A small network was trained on made-up records. Each row is its average activation on records with the value named, seen along a few directions.
Values that are neighbours, or in one group, have similar rows; names and order tell nothing.
(in the rows, 500 means zero)
Random noise pushes rows far along 10 fixed directions. That doesn't count. These rows show it; they differ only by the noise:
[544 458 577 497 542 497 494 518 625 419 339 640 490 595 478 529 668 547
 569 559]
[371 503 567 487 826 429 467 565 367 414 481 651 436 522 674 655 539 685
 653 567]
[509 241 350 552 628 523 621 610 764 260 381 446 300 329 600 673 692 718
 286 406]
[515 506 404 477 505 615 509 402 561 538 514 489 371 457 491 642 670 430
 469 442]
[143 404 379 738 469 443 598 628 457 583 515 566 528 230 308 504 681 583
 493 398]
[490 499 500 568 711 545 417 524 321 395 481 519 389 438 519 612 480 530
 445 341]
[129 720 309 685 516 676 346 795 539 652 360 646 411 306 356 768 630 613
 336 164]
[563 591 479 439 470 315 472 707 545 651 558 382 534 530 348 552 372 372
 722 550]
[176 427 477 734 425 428 628 680 488 517 530 343 535 274 296 460 432 624
 420 377]
[460 405 472 683 555 456 480 388 181 460 534 621 558 355 348 356 542 309
 388 357]
[620 492 419 440 654 666 590 448 541 257 410 306 329 425 545 648 397 407
 158 498]
[431 439 521 582 647 503 445 512 386 475 582 455 359 436 549 627 542 651
 589 315]


Values of SAK:
pobav: [411 364 440 667 460 189 470 644 395 562 505 826 692 446 358 353 609 545
 691 463]
noza: [345 540 427 544 597 377 462 725 524 595 512 569 499 459 477 630 571 598
 682 515]
taka: [410 372 468 598 432 539 685 648 629 433 428 415 609 386 342 456 557 588
 590 594]
lufit: [554 553 437 493 660 519 477 624 399 537 517 440 426 317 407 588 595 501
 726 592]
sezu: [702 368 553 326 516 441 645 381 648 400 634 212 509 580 665 460 327 431
 476 642]
nofiv: [757 436 615 461 564 462 371 378 260 505 660 489 450 571 678 363 422 538
 603 299]
lipum: [510 656 522 382 402 551 492 324 404 651 569 522 566 680 435 478 561 391
 704 753]
komog: [709 377 471 551 414 531 407 221 317 564 730 434 425 387 468 391 591 362
 454 365]
vub: [553 747 480 324 551 665 405 428 392 572 627 254 433 509 548 615 342 348
 564 537]
kizu: [647 388 525 490 318 597 560 320 532 459 643 269 411 531 655 345 367 544
 324 428]
losa: [478 369 534 543 477 357 535 399 319 550 544 743 668 453 585 255 574 474
 634 521]
vudiz: [728 479 511 408 286 383 507 631 642 616 579 280 459 546 408 477 372 478
 605 560]
memu: [535 577 299 377 401 612 559 365 618 628 476 596 563 576 558 519 490 288
 315 602]
vor: [517 466 573 459 491 679 520 344 411 359 460 533 470 559 555 454 492 563
 476 558]
pabo: [470 443 637 529 598 529 520 449 450 303 323 574 534 504 423 457 598 587
 528 658]
Each value of SAK is a pair of two hidden parts, and every pair occurs once (3 first parts, 5 second parts).
Changing only the second part turns lufit into kizu. vub has the same second part as lufit; what does that change turn vub into?
Answer: vor
Changing only the second part turns lipum into pabo. pobav has the same second part as lipum; what does that change turn pobav into?
Answer: noza

Values of LOV:
falav: [810 424 308 533 620 645 391 694 591 431 385 448 232 257 286 763 863 402
 684 320]
lugat: [601 376 532 582 517 627 598 454 311 461 480 415 492 380 225 367 636 392
 750 543]
veka: [572 396 526 602 602 322 313 679 308 461 431 854 606 565 506 420 432 558
 531 271]
leri: [682 513 561 355 333 417 381 240 588 545 675 463 649 773 806 368 197 338
 207 237]
lesuf: [664 533 752 548 325 617 458 221 418 473 586 245 459 796 383 398 350 446
 644 335]
pofi: [658 255 578 303 882 443 704 259 384 265 708 279 280 438 973 510 444 687
 582 711]
fef: [297 289 379 609 406 301 668 511 493 519 567 465 620 272 301 339 582 304
 407 683]
gam: [ 53 419 443 744 398 285 523 601 466 680 663 594 503 382 550 530 629 760
 553 306]
kesof: [725 248 882 840 310 665 355 119 435 266 375 518 568 644 262 143 692 521
 405  94]
fopa: [742 320 554 453 767 646 600 394 420 249 403 485 384 463 503 572 643 491
 631 556]
bovi: [763 407 418 292 396 344 444 512 787 567 507 693 539 710 743 483 568 557
 722 657]
bim: [416 419 464 660 395 559 496 477 267 608 504 450 444 262 159 511 719 579
 772 467]
lol: [466 388 518 482 533 288 564 468 359 428 678 425 574 422 700 291 347 583
 387 603]
retet: [630 487 123 524 332 201 395 579 507 793 662 736 594 405 585 454 494 220
 214 309]
les: [420 238 543 513 396 522 634 274 760 391 724 295 319 442 748 471 612 824
 251 386]
Each value of LOV is a pair of two hidden parts, and every pair occurs once (3 first parts, 5 second parts).
Changing only the second part turns pofi into bim. kesof has the same second part as pofi; what does that change turn kesof into?
Answer: gam
Changing only the second part turns lugat into bovi. fopa has the same second part as lugat; what does that change turn fopa into?
Answer: veka
